Each row below holds a small network's activations on one input, seen along a few directions.
Each table varies a few parts of the input and shows all the possible inputs, shuffled.
A made-up example of a description, with smaller parts first: one of 3 separate values, together with either a single point or one of 11 places around a ring or (one of 4 places along a line, together with one of 8 places around a ring).
Shared parts are said once, and a part with two or three values counts as separate values.

Other details of the inputs vary at random and push rows far along two fixed directions, the same in every table; ignore that.

Table:
r1: -6 -23 11 11 -18 14 10 9 23 12 19 -4
r2: -2 15 -12 -14 17 6 -21 2 -46 -10 -9 22
r3: 3 -6 21 1 -20 7 2 5 26 4 11 -7
r4: -13 0 -4 -9 7 7 -11 3 -22 4 6 9
r5: 10 7 -7 5 3 -18 13 -11 12 -6 -3 -8
r6: -11 -3 -2 -5 1 5 -9 5 -7 8 3 6
r7: -2 -19 -6 4 -3 17 -3 -1 -13 6 22 14
r8: -13 43 15 -52 30 -25 -36 -9 -40 -30 -43 7
r9: -8 16 -11 -12 18 2 -20 8 -45 -6 -13 18
r10: -1 17 2 -16 5 -1 -20 4 -11 -1 -13 10
r11: 0 11 27 -9 -16 0 -6 5 27 -3 -1 -11
r12: -14 24 8 -23 5 -10 -21 6 2 3 -18 0
r13: 0 -7 5 -2 -11 6 -5 4 15 9 3 6
r14: 17 -18 3 23 -18 -9 29 -7 55 6 8 -21
r15: -2 -33 -57 10 31 37 -11 -9 -113 0 36 52
r16: 22 -56 -39 48 0 23 39 -14 -12 8 39 8
r17: 0 25 -10 -6 15 -26 4 -9 -1 -10 -17 -13
r18: -1 2 21 3 -15 1 0 14 22 4 -4 -9
r19: 1 -22 16 8 -25 15 8 4 34 10 21 -4
r20: 10 -31 -27 33 3 8 30 -9 0 7 19 -5
r21: 10 -22 9 19 -21 18 9 8 12 5 17 3
r22: -8 28 18 -17 0 -10 -17 11 6 -5 -22 -6
r23: 3 12 16 -8 -8 0 -10 6 7 -4 -10 1
r24: 14 -6 -7 15 -5 -11 21 -10 23 -1 4 -10
r25: -7 0 -20 -4 15 10 -13 6 -44 2 -2 23
r26: -4 -1 10 0 -6 7 -1 10 -2 0 5 -2
r27: 5 -4 -29 14 17 -8 15 -10 -30 -3 4 5
r28: 15 -14 0 22 -9 -3 25 -12 48 7 8 -21
r29: -4 37 -5 -15 22 -24 -5 -15 4 -8 -25 -20
r30: 9 -21 -20 27 -1 -2 27 -6 9 4 10 -8
r31: -17 38 35 -44 9 -30 -22 1 11 -20 -49 -12
r32: -6 10 36 -8 -22 -7 -1 11 49 6 -6 -23
Description of these inputs: one of 2 separate values, together with either a single point or one of 5 places along a line or one of 10 places around a ring.
Question: The inputs of r15 and r6 match in every part but the choice among 2 separate values. If r14 is changed in the same way as r15 into r6, which row does it become?
Answer: r30
Question: Which other rows does r23 become when the choice among 2 separate values takes its other values? List them by row number.
Answer: r22
Question: Start at r27 and move only the place on the line of 5, one step at a time. The first step leads to r17. Which rows follow, in order?
Answer: r30, r20, r29

Table:
r33: -6 34 5 -31 17 -15 -14 -17 -12 -15 -11 -10
r34: -8 -17 2 -10 -4 37 -25 20 -59 -3 15 38
r35: 15 -50 11 32 -29 13 36 -7 45 4 26 -12
r36: -8 13 -20 -11 18 1 -12 -10 -28 5 11 5
r37: -4 -37 -55 24 24 31 6 -4 -74 12 39 29
r38: 2 -50 -53 27 24 26 15 -3 -88 2 19 37
r39: -8 41 -6 -17 15 -12 -21 1 -12 0 -13 -2
r40: 3 32 7 -22 17 -24 -13 -5 -18 -26 -29 -1
r41: 15 -49 10 32 -27 10 36 -2 43 4 16 -12
r42: -6 4 36 5 -31 -18 12 12 98 21 -12 -34
r43: 9 10 48 2 -35 -27 16 10 95 2 -29 -32
r44: 2 4 30 -2 -29 -11 10 -5 89 12 5 -30
r45: -1 39 -5 -22 16 -11 -20 -10 -13 -10 -5 -3
r46: -9 -53 -12 9 -3 51 -9 14 -76 6 37 48
r47: -18 41 7 -30 19 -26 -21 1 -1 -7 -39 -7
r48: 25 -55 -3 45 -33 27 38 -1 40 15 44 -4
r49: -8 58 7 -30 11 -22 -27 -4 5 -4 -18 -14
r50: 1 25 -1 -14 15 -18 -12 3 -19 -10 -30 5
r51: 17 -76 -15 67 -35 35 47 17 32 31 37 7
r52: 4 30 8 -19 14 -13 -11 -11 -14 -22 -17 -4
r53: -8 20 4 -21 18 -22 -9 -3 -18 -15 -27 -2
r54: -10 37 -6 -15 17 -12 -21 5 -15 -2 -20 -1
Question: What is each input in this table made of?
Answer: one of 2 separate values, together with either a single point or one of 10 places around a ring
Question: The inputs of r36 and r49 match in every part but the choice among 2 separate values. If r47 is changed in the same way as r36 into r49, which row does it become?
Answer: r51
Question: Which other rows does r54 become when the choice among 2 separate values takes its other values? List them by row number.
Answer: r42
